Each row below holds a small network's activations on one input, seen along a few directions.
In each table, some parts of the input vary, and every possible input appears once, in random order.
A made-up example of a description, with smaller parts first: line(6) and (point or ring(9) or (values(2) and ring(8))).
Shared parts are said once, and a part with two or three values counts as separate values.
In the rows, 128 means zero.

Other details of the inputs vary at random and push rows far along two fixed directions, the same in every table; ignore that.

Table:
row 1: [100 127 118 142 118 138 124 121 136 132 152 123]
row 2: [109 121 120 145 117 142 127 125 136 135 156 133]
row 3: [102 118 112 153  99 142 120 123 140 141 146 133]
row 4: [147 125 127 173 148  31 115 194  98 183  52 134]
row 5: [102 116 113 151  99 138 121 129 143 140 152 135]
row 6: [ 99 117 120 148  98 141 112 133 140 139 149 127]
row 7: [102 126 123 141 111 141 126 122 124 134 150 127]
row 8: [ 93 123 111 147 101 134 119 125 143 136 148 125]
row 9: [162 140 143 104 156 139 136 126 120 100 126 121]
row 10: [157 139 130  98 151 137 139 123 128  95 115 122]
row 11: [ 95 122 115 147  94 138 120 125 132 138 147 129]
row 12: [159 138 137  99 148 141 138 127 127  95 115 122]
row 13: [136 128 122 171 153  33 118 192 102 180  42 130]
row 14: [158 147 137 101 152 133 144 119 118 101 126 119]
row 15: [ 95 124 114 147  95 134 121 126 138 141 149 124]
row 16: [ 99 117 116 152  96 141 121 122 135 138 144 130]
row 17: [156 139 141 103 158 142 140 126 122  99 120 121]
row 18: [168 136 134  99 146 135 136 126 125  97 125 125]
row 19: [165 140 135 109 156 140 143 116 120 103 123 128]
row 20: [ 97 109 149 111 120 131 118 101 142 163 145 143]
row 21: [161 140 139 108 152 139 145 115 114 100 121 125]
row 22: [154 125 160  68 148 127 134  99 135 125 114 140]
Description of these inputs: values(2) and (point or ring(10)).
The inputs of row 21 and row 16 match in every part but the values(2) part. If row 20 is changed in the same way as row 21 into row 16, which row does it become?
Answer: row 22
Start at row 1 and move only the ring(10) part, one step at a time. The first step leads to row 13. Which rows follow, in order?
Answer: row 17, row 9, row 4, row 2, row 19, row 21, row 7, row 14

Table:
row 23: [111 118 120 150 112  95 126 130 149 171 133 133]
row 24: [193 164 130  99 180 114 151 151  98  93  84 110]
row 25: [181 146 153  92 195 109 152 119  91 108  78 136]
row 26: [122 117 146  83 106 219 119  87 165  83 184 123]
row 27: [112 136 143  75 100 203 120  78 152  82 192 116]
row 28: [104 116 119 152 123 104 114 129 129 168 132 152]
row 29: [185 143 149  66 165  98 142 139 108  97  77 123]
row 30: [194 154 133 105 182 105 141 140  96  82  85 106]
row 31: [100 102 116 145 117 116 106 147 149 154 111 143]
row 32: [118 118 103 173 116 116 110 154 124 149 134 119]
row 33: [115 126 104 170 115 122 118 162 127 154 133 125]
row 34: [126 131 149  90 112 206 127  69 144  97 205 133]
row 35: [111 106 126 141 101  97 124 143 130 167 137 138]
row 36: [108 126 116 175 116 115 123 162 133 142 134 132]
row 37: [102 128 136 142  95  98 115 135 124 164 130 124]
row 38: [115 116 107 176 118 113 107 150 125 143 133 121]
row 39: [ 86 110 116 142 116 114 109 143 141 150 104 133]
row 40: [ 94 123 116 142 112  92 123 131 129 161 131 135]
row 41: [136 123  87 176  57 119 132 125 126 135 103 152]
row 42: [111 131 157  97 119 218 136  65 129  95 193 123]
row 43: [188 154 141 108 181 102 152 144 100  76  85 111]
row 44: [199 138 155  81 178 101 149 130 100 113  90 140]
row 45: [ 89 103 125 137 105 118 114 150 134 153 105 126]
row 46: [112 148 116 103 121 218 143  96 140  73 200 113]
row 47: [196 159 128 100 180 113 148 148  96  92  85 104]
row 48: [203 159 133 103 182 116 148 157 106  93  90 125]
row 49: [181 144 145  79 181 110 146 131 132 100  58 116]
row 50: [117 115 129  87 122 215 133  77 181  87 181 123]
row 51: [122 124 126  82 118 191 140  71 157  90 211 136]
row 52: [ 90 121 113 137 111 100 107 138 137 153 119 135]
row 53: [184 138 163  88 184 112 157 126  84 111  79 129]
row 54: [112 117 134 142  95 107  96 146 140 159 124 135]
row 55: [ 95 134 115 172 115 113 127 158 125 139 127 123]
row 56: [ 94 117 128 144 111 106 123 133 114 167 126 136]
row 57: [106 111 131 167 130 118 126 124 133 176 123 140]
row 58: [118 122 123  78 117 199 125  78 165  82 199 136]
row 59: [122 132  87 173  56 117 136 121 118 132  97 142]
row 60: [118 121 103 170 115 121 115 159 125 153 133 119]
row 61: [107 116 117 145 111 103 111 137 157 163 121 134]
row 62: [110 131 112 172 115 119 120 163 131 147 132 134]
row 63: [ 94 115 136 143  99 120 101 147 137 154 103 123]
row 64: [185 155 143  75 176  95 144 126 127 102  73 118]
row 65: [105 134 128  85 128 199 139  61 141  91 200 134]
row 66: [107 105 123 136 100 105 108 150 138 158 125 138]
row 67: [106 100 137 158 119 120 124 137 114 172 127 145]
row 68: [109 121 118 177 115 111 123 160 133 138 134 129]
row 69: [199 150 149  90 189  99 151 117 119 117  86 135]
row 70: [ 97 127 119 146 111  94 130 126 141 168 127 123]
row 71: [ 98 130 139 149 106 108 110 129 116 168 125 132]
row 72: [104 127 102 169 116 115 113 150 116 146 128 109]
row 73: [113 115 111 178 116 110 112 151 127 139 133 123]
row 74: [110 115 116 178 116 110 119 155 130 137 133 126]
row 75: [116 119 137 146  96  99 111 139 132 167 136 134]
row 76: [103  94 126 141 106 120 110 154 142 156 111 136]
row 77: [187 159 144 107 180 103 156 149 103  77  86 114]
row 78: [ 96 139 111 168 114 117 124 159 123 144 126 124]
row 79: [202 142 174  97 180 116 141 127  95 115  83 135]
row 80: [184 150 157  97 195 110 159 113 103 115  74 125]
row 81: [ 99 124 110 174 115 108 116 147 119 135 127 114]
row 82: [112 125 135  74 106 193 148  74 142  89 205 119]
row 83: [108 138 132  90 128 201 146  55 153  98 196 123]
row 84: [117 117 137 100 136 214 140  65 141  95 201 143]
What do these inputs look like to the network?
Answer: values(2) and (point or ring(10) or (line(4) and line(5)))
The inputs of row 24 and row 33 match in every part but the values(2) part. If row 64 is changed in the same way as row 24 into row 33, which row does it become?
Answer: row 61
Which other rows does row 43 become when the ring(10) part takes its other values? List them by row number.
Answer: row 24, row 30, row 46, row 47, row 55, row 72, row 77, row 78, row 81
Which other rows does row 45 become when the line(5) part takes its other values? List them by row number.
Answer: row 29, row 53, row 56, row 82
Which other rows does row 57 become when the values(2) part takes its other values? List them by row number.
Answer: row 80
